These are the activations of a small neural network, seen along a few directions. Each row is one input.
Each table varies a few parts of the input and shows all the possible inputs, shuffled.
A made-up example of a description, with smaller parts first: one of 2 separate values, together with either a single point or one of 11 places around a ring or (one of 4 places along a line, together with one of 8 places around a ring).
Shared parts are said once, and a part with two or three values counts as separate values.
In the rows, 128 means zero.

Other details of the inputs shift rows strongly along two fixed directions, in all tables alike. That doesn't count.

A family of inputs:
r1: [135 128 176 140  69 107 135 135  93  90 108 122 108]
r2: [133 136 122 139 115 145 120  90 108 183 126 141 139]
r3: [ 96 133  79 132 186 148 137 140 179 149 120 105 142]
r4: [ 84 130 131 128 134 111 165 172 155  59 116  75 109]
r5: [153 135 169 116  86 114 129 132  92  93 109 140  97]
r6: [169 134 114 120 133 144 112 109 100 180 120 157 126]
r7: [143 127 121 128 110 157 104 100 112 170 109 160 127]
r8: [145 159 115 142 122 135 107 101 104 176 140 135 151]
r9: [151 147 125 145 121 139 112  94 106 188 128 141 144]
r10: [ 72 137  98 139 187 153 139 130 182 138 126 132 148]
r11: [156 125 106 110 132 143 119 100  97 175 117 161 120]
r12: [122  81  82  85 194 140 139 118 180 122 148 108 177]
r13: [151 135 122 131 132 150 117 100 110 163 119 185 128]
r14: [ 98  87 145 149 142 109 146 191 184  48 159  78  82]
r15: [113 163 121 130 136 134 110 110 126 166 146 161 158]
r16: [ 93 118  81 130 191 148 142 147 171 151 115 107 140]
r17: [109 122  79  99 207 143 141 150 163 145 115 123 124]
r18: [176 111 177 117  96  97 139 130 117  54 151 136 153]
r19: [137 130 123 154 115 146 117  97 111 169 117 172 140]
r20: [177 141 176 134  69  92 118 143  78 101 108 121 102]
r21: [129 152 159 137  82 101 127 130  90  99 132 107 123]
r22: [200 107 171 105  87  87 134 136 101  74 151 105 153]
r23: [117  88 142  89 155 104 154 152 170  39 137  90 151]
r24: [ 81 115 133 126 142 107 169 179 148  59 111  75 107]
r25: [117 152 117 117 130 133 115 108 114 181 146 139 151]
r26: [ 64 147  95 109 183 148 128 138 172 147 138 121 155]
r27: [130 160 119 121 138 128 112 115 112 185 151 139 156]
r28: [147 134 122 143 115 150 109 102 110 163 115 177 133]
r29: [133 137 122 141 100 153 112  96 121 172 117 156 136]
r30: [129 140 132 141 112 150 110  90 117 175 120 150 141]
r31: [ 99  68  77 135 174 148 128 141 187 157 159  91 107]
r32: [141 152 176 155  63  98 133 134 101  79 121 140 114]
r33: [ 92 117  84  96 197 157 141 137 168 135 110 136 120]
r34: [182  94 169 156  63  82 117 150 107 111 156  92  78]
r35: [ 95 128 137 110 170 105 162 178 153  46 111 116 101]
r36: [158 133 169 132  66 102 128 135  77  94 111 122  99]
r37: [153 126 110 115 127 153 120 101 101 175 120 158 122]
r38: [122 159 116 149 123 141 108  99 120 156 138 162 153]
r39: [122 154 166 137  80 108 122 132 103  91 127 118 125]
r40: [ 97  79 141 139 137 112 142 178 178  62 150  66  80]
Description of these inputs: one of 4 places along a line, together with either one of 2 separate values or one of 8 places along a line.
The inputs of r34 and r40 match in every part but the place on the line of 4. If r6 is changed in the same way as r34 into r40, which row does it become?
> r5
The inputs of r33 and r17 match in every part but the place on the line of 4. If r23 is changed in the same way as r33 into r17, which row does it become?
> r22
Start at r35 and move only the place on the line of 8, one step at a time. The first step leads to r13. Which rows follow, in order?
> r28, r19, r32, r10, r38, r15
Start at r38 and move only the place on the line of 4, one step at a time. The first step leads to r39. Which rows follow, in order?
> r21, r8
List by row number the other rows that have the place on the line of 4 in common with r21.
> r2, r4, r11, r12, r24, r25, r31, r36, r37

A family of inputs:
r41: [125 107 100 134 154 146 121 117 160 153 142 120 143]
r42: [182 110 159 145  66 123 101  98  88 145 143 156 116]
r43: [143 127  79 131 150 170  97  72 128 239 146 163 164]
r44: [129 149 163 130 101  98 131 155 115  83 128 117 110]
r45: [144 119 158 129  99 104 141 146 114  94 124 106 111]
r46: [135 107  95 133 158 154 119 113 148 182 141 147 140]
r47: [123 124  90 122 161 159 117 110 133 186 118 151 132]
r48: [155 157 157 149  71 123 111 100  82 152 133 170 126]
r49: [132 106 151 134 101 112 130 136 131  93 142 105 122]
r50: [169 127 106 111 132 159 109  73 103 192 124 177 172]
r51: [138 134  79 129 155 172  98  69 130 241 145 165 164]
r52: [139 115 157 135 103  98 137 146 126  93 137 101 124]
r53: [141 128 153 105 123 107 148 143 119  68 111 129 126]
r54: [125 100  93 128 147 163 116 104 146 175 135 138 137]
r55: [ 81 131  98 111 184 140 145 152 164 122 120  99 131]
r56: [110 144  96 136 144 165 118  95 128 188 120 158 150]
r57: [160 129 163 110 103 103 134 133 103  81 134 139 138]
r58: [110 150 157 137 106 109 139 149 115  82 112 110 119]
r59: [176 146 156 133  75 124 106  95  63 164 118 164 112]
r60: [150 152 159 132  75 112 118 121  85 127 116 133 122]
r61: [149 150 152 148  86 127 113 103  86 147 107 164 124]
r62: [ 69 137 106 132 178 134 144 150 179 107 128 101 145]
r63: [116 143 147 125 117 109 139 154 124  84 107 118 106]
r64: [ 93 116  86 115 185 138 146 154 168 121 125  96 131]
r65: [ 99 141  91 133 159 163 124 107 141 175 114 160 137]
r66: [117 124 150 119 126  92 153 176 130  55 116  92  92]
r67: [121 142 100 145 149 161 108 100 135 189 130 166 150]
r68: [142 118 153 132 102 109 139 146 121  85 124 102 107]
r69: [119 113 155 122 125  99 152 170 140  62 116  99  95]
r70: [109 151 158 137 100 104 140 141 120  85 133 115 125]
r71: [179 146 161 138  74 118 103  97  67 162 137 160 121]
r72: [134 149 158 133  89 105 124 131 109 111 134 120 130]
r73: [157 118 150 136  93 117 128 127 111 109 122 129 101]
r74: [ 86 123  96 112 181 140 143 155 165 123 120  97 131]
r75: [108 114  87 121 179 142 133 142 162 141 141 119 132]
r76: [135 109 157 129  98 110 135 146 122  81 126 116  95]
r77: [ 71 113  99  93 210 131 160 161 202  69 136  90 164]
r78: [172 131 157 139  72  97 117 115  83 126 143 128 125]
r79: [102 124  94 118 178 143 130 143 162 145 136 118 132]
r80: [ 74  99  93 120 207 139 152 178 210  82 136  83 121]
What do these inputs look like to the network?
> one of 4 places along a line, together with either a single point or one of 9 places along a line
The inputs of r61 and r62 match in every part but the place on the line of 4. If r69 is changed in the same way as r61 into r62, which row does it become?
> r52
The inputs of r55 and r51 match in every part but the place on the line of 4. If r54 is changed in the same way as r55 into r51, which row does it become?
> r49
Start at r41 and move only the place on the line of 4, one step at a time. The first step leads to r80. Which rows follow, in order?
> r68, r73
Which other rows does r57 become when the place on the line of 4 takes its other values? List them by row number.
> r50, r53, r77
Start at r48 and move only the place on the line of 9, one step at a time. The first step leads to r67. Which rows follow, in order?
> r44, r71, r79, r75, r46, r80, r42

A family of inputs:
r81: [147 133 173 165  53 110 117 123  86 125 109 135  89]
r82: [178 138 158 111 104 106 122 118  92 116 126 148 140]
r83: [187 138 187  99  71  84 128 121  70  80 131 131 145]
r84: [ 85 161 116 103 176 119 155 157 156  92 117 102 157]
r85: [165 130 157 106  97 115 130 121  84 107 108 143 114]
r86: [192 130 103 104 135 152  98  65 100 210 132 182 186]
r87: [ 72 125 129 141 154 118 145 166 176  83 134  88 121]
r88: [131 139 127 166 106 144 100 104 119 186 136 160 123]
r89: [ 96  99 124 120 163 126 146 168 181  71 139  99 112]
r90: [127 148 129 155 104 149 104 100 115 178 132 162 129]
r91: [100  88  70 118 196 149 134 143 192 142 146 100 133]
r92: [111  85  49 118 210 169 124 122 188 200 156 119 141]
r93: [202 107 179 129  53  79 123 128  72 110 151 105 110]
r94: [145 163 196 141  43  88 137 139  55  75  95 136  91]
r95: [103  80  55 117 202 191 124 106 189 187 123 145 140]
r96: [134 139 120 159 114 143 103 108 106 205 139 142 106]
r97: [156 136 127 109 128 137 112 103 104 156 128 165 138]
r98: [107 115 148 103 153 100 159 173 152  32 131  95 129]
r99: [ 66 160  64 116 205 172 126 117 164 192 118 157 152]
r100: [145 166 201 161  42  89 126 137  71  81 120 139  96]
r101: [ 97 127 152 127 131  89 150 181 146  66 141  54 110]
r102: [154 135 155 160  58 119 111 122  79 141 110 127  89]
r103: [170 114 158 135  82 119 131 114  97 109 115 146 104]
r104: [146 135 103 155 100 180  91  59  97 238 110 188 134]
r105: [159 114 118 121 123 148 120  97 105 158 115 167 129]
r106: [173 126 107 131 124 161  95  73  99 207 136 197 149]
r107: [ 99  84  79 123 195 148 138 139 199 135 148 113 142]
r108: [150 131 162 156  67 112 121 129  77 146 112 112  74]
r109: [116  89 140 121 135  99 159 187 148  64 127  59  71]
r110: [155 141 164 152  69 104 113 121  82 144 140 118 100]
r111: [ 79 148 156 135 129 101 157 170 151  42 122  93 117]
r112: [118 161 115 123 123 148 122 106  99 171  98 161 129]
r113: [ 64 164  80 117 207 153 142 151 171 144 109 130 140]
r114: [126 170 126 119 118 135 117 100 100 166 123 162 152]
r115: [ 99  95 110 122 173 119 147 181 177  96 148  74  92]
r116: [ 68 135 130 130 153 127 146 160 173  78 129  93 130]
r117: [ 67 153  81  95 202 146 146 135 172 138 123 117 173]
r118: [186  95  82 129 125 164  89  65 113 236 152 162 163]
r119: [111  99 150 135 132  96 148 183 164  48 142  88  94]
r120: [195 106 175 143  40  95 119 127  72 107 123 121  80]
r121: [167 169 203 130  39  79 128 120  53  78 125 134 138]
r122: [ 79 152  56 117 210 183 133 120 163 195  95 150 147]
r123: [ 70 134 113 144 159 128 136 176 169 101 131  85 100]
r124: [ 65 150  60 133 207 180 126 118 169 190 121 160 154]
r125: [173 103  88 146 124 167  85  80 117 236 150 172 130]
r126: [117 109 146 107 146 100 160 162 160  36 136  89 141]
r127: [121  91 146 116 139  94 156 172 165  45 145  77 130]
r128: [181 144 213 153  17  74 117 119  60  86 138 122 120]
r129: [158 120 124 139 120 144 113  98 120 159 138 166 131]
r130: [165 162 202 143  34  83 127 117  65  79 128 130 132]
r131: [183 103 104 131 114 167  92  57 114 220 150 185 160]
r132: [164 141 124 118 134 135 112 108 107 160 121 166 137]
r133: [146 138 120 154  97 142  97  93 105 189 140 144 131]
r134: [163 128 115 113 138 145 119 106 108 162 105 161 132]
r135: [ 82 133 133 121 148 121 147 153 166  75 132  86 148]
r136: [ 86 128 112 127 158 121 141 161 166  96 137  73 134]
r137: [171 118 128 108 122 134 117  90 103 150 139 158 173]
r138: [168  89 115 144 109 147 111  95 120 177 129 156 113]
r139: [ 72 146  59 124 207 178 128 108 172 188 126 153 173]
r140: [ 66 138 119 137 155 134 157 161 160  88  96 108 105]
r141: [ 85 168 136 112 156 109 154 167 143  75 113 104 133]
r142: [105 125 144  88 161 100 157 171 152  41 127  94 131]
r143: [115  91 125 103 160 121 149 151 175  73 143  91 150]
r144: [110 110 147 117 144 103 158 167 163  34 135  94 122]
The inputs of r83 and r117 match in every part but one. If r127 is changed in the same way as r83 into r117, which row does it become?
> r128
The inputs of r101 and r93 match in every part but one. If r121 is changed in the same way as r101 into r93, which row does it become?
> r137
What do these inputs look like to the network?
> one of 2 separate values, together with one of 4 places along a line, together with one of 8 places along a line
Which other rows does r114 become when the choice among 2 separate values takes its other values? List them by row number.
> r142
Which other rows does r99 become when the place on the line of 8 takes its other values? List them by row number.
> r88, r90, r96, r100, r113, r123, r124
Which other rows does r98 become when the place on the line of 4 takes its other values? List them by row number.
> r105, r106, r137

A family of inputs:
r145: [102 139 165 140 100  87 145 174 131  65 132  79  93]
r146: [190 129 147 131  85 129 110  91  85 163 125 162 131]
r147: [174 128 174 134  64  96 124 122  82  94 141 136 119]
r148: [ 82 163 106 109 178 140 144 135 144 122 108 131 146]
r149: [143 123 179 119  86  78 144 159 107  50 138  83 114]
r150: [135 128 164 146  86 107 131 132 109 105 129 121 116]
r151: [104 131 116 135 151 136 133 148 142 122 117 116 110]
r152: [157 116 110 129 132 139 107  96 123 179 147 153 153]
r153: [109 113  95 112 174 143 141 141 161 121 124 126 130]
r154: [ 92 164 122 119 150 131 136 135 141 119 120 132 161]
r155: [ 94 117 100 130 161 145 134 133 169 125 128 116 136]
r156: [159 117 107 121 135 141 113 102 122 177 129 153 142]
r157: [177 149 161 151  54 116 103 102  60 169 130 154 101]
r158: [127 118 125 124 148 130 134 132 148 118 142 117 140]
r159: [ 98 118 100 123 165 145 141 141 160 119 113 119 122]
r160: [155 119  88 135 136 179  88  58 124 238 144 191 164]
r161: [ 92 116 103 129 169 144 141 141 158 128 117 122 118]
r162: [122 114 117 107 151 126 137 143 140 118 127 102 130]
r163: [148 127 163 123  93 113 126 134 105  99 119 136 109]
r164: [102 131 118 142 142 135 128 143 151 128 128 109 125]
The inputs of r148 and r154 match in every part but one. If r153 is changed in the same way as r148 into r154, which row does it become?
> r147
What do these inputs look like to the network?
> one of 2 separate values, together with either a single point or one of 9 places along a line
Which other rows does r157 become when the choice among 2 separate values takes its other values? List them by row number.
> r145
